A small network was trained on invented records. Each row is its activation on one of them, seen along a few directions.
Each row is followed by the record's values for the fields H, E, S, C, K.
The largest differences between rows may come from other fields.
In the rows, 500 means zero.
Strong random noise was added to every row along 19 fixed directions; ignore it. To show where, here is one row again and again, with new noise each time:
[559 600 473 552 577 409 511 599 519 463 541 544 579 370 521 463 499 527
 430 416 490 520 292 600 683 530 512 340 480 362 445 532 643 533 589]
[523 417 486 533 547 348 698 489 467 640 627 345 584 510 569 415 509 336
 403 359 339 369 513 798 807 512 484 452 457 410 423 626 383 244 594]
[380 517 305 683 581 746 378 504 453 620 649 471 509 510 450 355 339 512
 446 649 385 545 503 476 596 508 702 589 214 453 553 236 533 357 570]
[396 699 605 642 468 287 720 628 627 733 408 601 535 709 363 524 564 516
 664 539 488 271 627 495 549 559 413 423 436 471 474 532 554 451 560]
[ 74 679 583 240 558 738 338 544 493 742 533 521 681 544 592 642 639 392
 662 411 514 695 147 473 442 504 652 468 612 845 617 357 419 608 503]
[334 621 554 522 567 539 478 495 469 435 364 512 495 397 387 612 589 375
 392 542 559 497 474 687 381 292 534 296 717 480 584 569 110 735 184]
[479 611 379 525 520 343 414 543 489 635 549 727 521 376 290 527 727 473
 579 521 361 778 609 490 470 619 435 455 475 530 496 478 301 496 629]
[697 711 546 347 718 358 710 366 585 325 577 585 408 259 506 578 273 643
 294 481 526 582 599 808 424 513 509 335 593 542 493 479 465 431 399]
[628 311 447 260 509 536 321 600 446 329 541 397 496 362 373 518 470 661
 311 277 399 461 545 447 643 625 616 591 553 489 712 714 662 645 395]
[479 611 486 731 474 512 657 426 373 448 548 480 415 422 591 356 366 502
 368 355 553 442 384 447 454 365 463 380 608 548 229 601 275 510 235]
[419 235 528 247 549 443 650 718 436 387 168 385 455 537 282 598 607 434
 262 412 282 173 628 801 695 496 474 308 474 446 699 737 385 379 528]
[491 367 456 478 514 768 284 547 443 357 587 375 526 351 468 400 491 458
 521 264 477 441 274 383 709 335 641 453 345 393 471 608 473 577 549]
[509 479 554 683 318 608 284 404 760 694 262 548 496 448 373 408 598 473
 738 430 501 767 669 341 596 545 370 466 610 484 216 418 351 343 612]
[667 409 430 479 530 260 672 314 243 186 548 668 416 280 587 489 392 585
 540 433 559 787 502 463 505 443 613 551 591 548 496 742 597 622 503]
[600 672 301 544 425 757 541 479 262 225 613 475 538 448 698 545 669 474
 785 552 514 709 528 357 422 420 582 575 472 555 667 410 395 652 352]
[597 410 593 691 410 198 638 523 535 445 544 667 366 434 251 457 531 422
 604 485 517 757 626 356 428 452 384 406 674 496 554 587 435 309 672]
[484 509 470 547 585 355 600 434 472 518 506 506 466 679 478 470 462 545
 476 429 363 598 767 507 445 408 434 524 671 424 804 497 783 645 552]
[371 404 586 359 766 532 606 722 490 453 417 558 491 607 312 525 616 552
 479 454 401 102 520 500 459 228 595 284 132 404 661 616 559 728 725]
[567 152 580 190 500 602 322 486 483 370 645 316 499 427 696 503 622 381
 733 342 580 703 247 401 527 601 558 681 431 641 618 595 504 364 809]
[323 506 359 537 532 365 558 439 392 731 463 561 454 595 360 401 468 443
 490 441 229 393 683 618 625 553 416 572 293 438 425 573 374 341 625]
[420 308 370 653 656 492 356 494 384 743 763 338 640 570 703 344 598 439
 342 576 471 526 404 552 537 560 688 692 388 458 540 496 464 683 490]

[324 383 526 484 356 600 376 390 557 547  42 491 356 787 477 526 608 531
 717 455 542 471 758 284 340 479 297 596 614 565 493 563 490 660 475]
H: h2 / E: e3 / S: s1 / C: c2 / K: k2
[497 765 432 544 530 524 536 307 545 494 660 449 449 603 488 618 583 433
 572 422 554 538 712 554 376 387 438 473 681 568 679 489 308 693 237]
H: h1 / E: e3 / S: s1 / C: c1 / K: k3
[733 503 614 124 395 728 441 527 519 373 437 434 625 385 528 609 558 775
 687 398 531 258 724 347 536 581 642 690 342 588 449 684 512 687 276]
H: h1 / E: e2 / S: s2 / C: c1 / K: k3
[562 419 493 490 384 490 201 634 439 557 609 599 731 247 494 434 622 467
 577 574 435 809 306 419 628 568 565 609 523 343 489 469 578 549 621]
H: h4 / E: e1 / S: s1 / C: c1 / K: k2
[497 802 483 549 530 774 491 695 710 541  91 555 546 546 400 555 513 759
 394 757 447 177 737 591 432 587 449 351 356 382 413 242 503 625 243]
H: h1 / E: e2 / S: s1 / C: c1 / K: k3
[514 416 705 311 620 459 461 442 654 488 629 417 518 531 635 563 593 442
 654 362 698 494 307 466 438 465 522 473 486 611 476 585 518 566 700]
H: h1 / E: e1 / S: s2 / C: c2 / K: k3
[803 394 501 280 437 744 610 588 369 253 350 439 515 395 947 372 686 586
 612 409 378 441 391 420 373 487 193 479 261 441 176 481 460 397 702]
H: h1 / E: e1 / S: s1 / C: c1 / K: k3
[438 320 491 407 297 623 331 212 370 498 262 511 404 359 554 329 237 554
 515 222 378 674 495 342 593 514 406 693 596 583  95 658 441 376 461]
H: h1 / E: e2 / S: s2 / C: c2 / K: k3
[548 684 498 503 429 249 614 759 415 435 697 587 601 475 426 612 639 508
 580 467 502 669 350 416 559 632 535 424 695 550 778 529 738 534 535]
H: h4 / E: e1 / S: s2 / C: c1 / K: k2
[626 601 410 512 509 431 525 400 420 498 614 637 550 456 591 455 545 535
 765 497 426 569 596 421 504 455 462 629 280 364 395 513 573 562 699]
H: h2 / E: e3 / S: s2 / C: c1 / K: k2
[502 716 328 651 499 494 493 510 426 374 542 480 425 547 469 460 350 472
 423 575 384 496 505 597 505 475 385 488 509 245 697 322 656 453 452]
H: h4 / E: e1 / S: s2 / C: c1 / K: k2
[602 656 648 427 427 459 394 659 717 553 480 551 687 377 418 604 556 571
 642 510 537 442 437 512 657 668 529 552 548 364 496 523 649 608 457]
H: h1 / E: e2 / S: s1 / C: c2 / K: k3
[686 476 669 458 493 391 491 583 515 465 775 439 689 292 595 478 667 420
 540 284 526 558 285 484 556 365 476 415 657 414 412 676 437 637 507]
H: h4 / E: e2 / S: s2 / C: c1 / K: k1
[369 666 592 477 473 293 358 582 630 735 649 571 451 569 149 552 442 591
 368 342 432 337 615 365 375 681 419 621 662 558 599 615 489 662 272]
H: h1 / E: e2 / S: s1 / C: c2 / K: k3
[519 594 561 409 445 438 495 507 581 561 527 599 511 365 368 541 455 566
 403 404 522 662 464 496 538 605 514 387 665 691 429 505 489 360 444]
H: h1 / E: e2 / S: s1 / C: c1 / K: k3
[567 380 449 621 623 754 319 305 596 338 366 569 449 471 427 486 579 470
 691 677 550 873 822 412 322 156 595 456 525 381 693 277 503 692 617]
H: h4 / E: e2 / S: s1 / C: c2 / K: k1
[441 623 484 650 389 492 444 373 667 505 453 487 410 562 388 685 555 455
 654 651 862 586 558 464 510 663 667 517 618 716 519 502 285 499 248]
H: h1 / E: e1 / S: s1 / C: c1 / K: k3
[573 248 375 590 445 485 402 584 394 345 110 527 426 561 559 471 529 649
 316 820 556 662 624 481 369 638 484 562 571 416 615 448 728 636 461]
H: h2 / E: e3 / S: s1 / C: c2 / K: k2
[533 507 329 650 457 619 365 478 490 468 627 541 408 392 264 436 409 598
 396 404 482 470 566 331 663 472 640 464 358 527 359 534 463 517 426]
H: h2 / E: e3 / S: s1 / C: c2 / K: k2
[384 549 432 759 421 452 714 543 359 503  70 516 595 612 686 394 317 628
 403 520 453 220 362 585 839 497 530 418 490 313 180 601 848 622 380]
H: h4 / E: e2 / S: s2 / C: c2 / K: k1
[290 630 687 509 809 485 425 441 743 549 571 615 485 453 305 531 236 457
 335 347 623 346 159 651 616 199 614 168 464 353 495 493 670 643 637]
H: h1 / E: e3 / S: s1 / C: c2 / K: k3
[394 844 445 702 704 526 326 335 808 638 535 432 535 573 402 626 566 476
 565 583 646 420 662 719 582 373 642 348 467 351 546 382 441 906 410]
H: h1 / E: e1 / S: s2 / C: c1 / K: k3
[748 521 479 239 538 348 675 470 668 531 456 491 533 381 445 656 687 538
 575 485 427 523 821 797 686 796 500 449 394 637 404 556 309 226 607]
H: h1 / E: e2 / S: s1 / C: c1 / K: k3
[491 351 603 555 507 290 469 210 637 682 702 454 392 525 518 483 424 439
 548 404 750 757 522 431 436 570 593 595 672 785 354 602 348 380 534]
H: h2 / E: e3 / S: s2 / C: c1 / K: k2
[528 348 475 366 543 503 375 601 521 522 368 567 488 486 421 572 667 628
 491 603 519 463 609 413 373 687 573 608 402 610 535 556 441 633 478]
H: h4 / E: e2 / S: s1 / C: c1 / K: k1
[372 683 508 806 347 427 595 520 514 676 442 648 539 523 291 492 475 396
 577 632 437 513 602 511 579 399 457 414 577 419 411 425 343 401 401]
H: h4 / E: e2 / S: s1 / C: c1 / K: k1
[121 588 560 599 451 217 748 536 459 833 475 530 523 873 611 531 607 419
 520 277 480 545 317 409 553 565 417 363 808 831 492 526 762 514 621]
H: h4 / E: e1 / S: s1 / C: c1 / K: k2
[282 376 430 554 396 285 338 619 458 618 548 518 432 663 411 516 566 440
 509 468 549 737 265 266 468 863 474 678 720 716 732 512 708 449 613]
H: h1 / E: e2 / S: s2 / C: c2 / K: k3
[533 379 523 587 339 311 519 678 472 491 285 560 551 511 440 596 906 383
 602 542 664 509 401 403 548 593 419 376 593 557 408 754 294 593 478]
H: h1 / E: e3 / S: s2 / C: c2 / K: k3
[536 331 297 364 398 630 608 526 127 276 370 339 601 617 792 542 671 408
 566 448 313 419 545 569 644 471 521 658 508 449 717 633 574 638 401]
H: h4 / E: e2 / S: s1 / C: c1 / K: k1

Which values does each new row have?
[341 633 366 808 366 472 634 502 390 585 415 543 521 699 554 494 646 320
 751 592 549 484 431 447 630 519 443 450 421 487 413 464 429 419 573]
H: h1 / E: e3 / S: s2 / C: c2 / K: k3
[617 482 254 591 651 234 552 266 454 543 542 496 448 554 615 491 593 537
 541 582 559 442 682 707 630 685 553 622 183 426 351 629 464 610 606]
H: h1 / E: e2 / S: s2 / C: c1 / K: k3
[649 549 470 441 391 520 649 498 441 196 156 515 357 570 666 477 470 633
 590 375 439 575 607 403 365 521 170 456 689 466 494 500 772 498 513]
H: h4 / E: e2 / S: s1 / C: c2 / K: k1
[401 489 608 638 397 266 555 633 532 670 632 376 505 809 679 533 738 369
 715 534 811 229 257 344 366 660 407 599 438 598 461 664 409 606 507]
H: h2 / E: e3 / S: s1 / C: c1 / K: k2
[481 508 470 659 607 493 381 579 372 669 443 644 653 436 786 259 560 655
 420 541 462 396 212 348 407 527 456 576 274 311  47 535 613 877 516]
H: h1 / E: e2 / S: s1 / C: c2 / K: k3
[318 458 302 627 426 542 731 561 248 397 338 544 375 721 516 462 504 456
 519 513 282 557 550 395 515 482 430 462 493 602 649 384 672 369 623]
H: h1 / E: e2 / S: s1 / C: c1 / K: k3
[652 690 410 721 501 370 490 610 623 650 828 480 691 398 489 557 687 397
 463 676 577 699 441 645 675 741 623 450 589 507 536 338 408 413 446]
H: h1 / E: e2 / S: s2 / C: c2 / K: k3
[315 551 214 453 571 495 419 252 335 434 514 320 350 652 680 533 534 357
 461 240 527 448 365 674 635 522 433 480 447 577 457 647 379 623 471]
H: h2 / E: e3 / S: s1 / C: c2 / K: k2
[800 698 354 493 582 645 574 537 631 228 390 463 553 440 597 645 678 649
 642 463 622 297 585 561 760 559 624 354 277 415 434 545 600 744 416]
H: h1 / E: e2 / S: s1 / C: c2 / K: k3
[501 314 500 552 441 570 428 374 469 281 194 409 214 539 676 359 320 517
 413 470 641 371 328 452 353 515 257 527 421 423 244 573 470 403 522]
H: h1 / E: e1 / S: s1 / C: c1 / K: k3
[562 561 393 591 684 346 393 587 694 615 518 688 481 524 394 593 899 577
 606 678 591 773 634 430 269 662 479 353 374 609 521 321 463 697 766]
H: h4 / E: e2 / S: s1 / C: c1 / K: k1
[569 677 624 565 203 495 609 486 701 589 584 296 659 545 421 640 445 388
 681 433 581 429 655 591 884 597 623 578 796 536 606 577 487 262 199]
H: h1 / E: e1 / S: s1 / C: c1 / K: k3
[611 551 323 523 656 794 641 372 390 215 702 286 566 505 814 593 502 418
 734 683 580 499 547 693 639 314 851 548 219 477 724 325 544 600 540]
H: h4 / E: e2 / S: s1 / C: c1 / K: k1
[623 549 556 344 688 331 591 454 603 364 534 448 499 486 490 631 708 348
 579 371 495 452 573 782 528 339 367 275 521 368 609 619 393 609 670]
H: h4 / E: e2 / S: s2 / C: c2 / K: k1
[286 330 519 703 384 527 126 261 552 686 432 490 450 609 470 429 463 302
 640 572 674 704 397 379 469 461 492 714 620 415 500 522 422 549 507]
H: h1 / E: e3 / S: s1 / C: c1 / K: k3
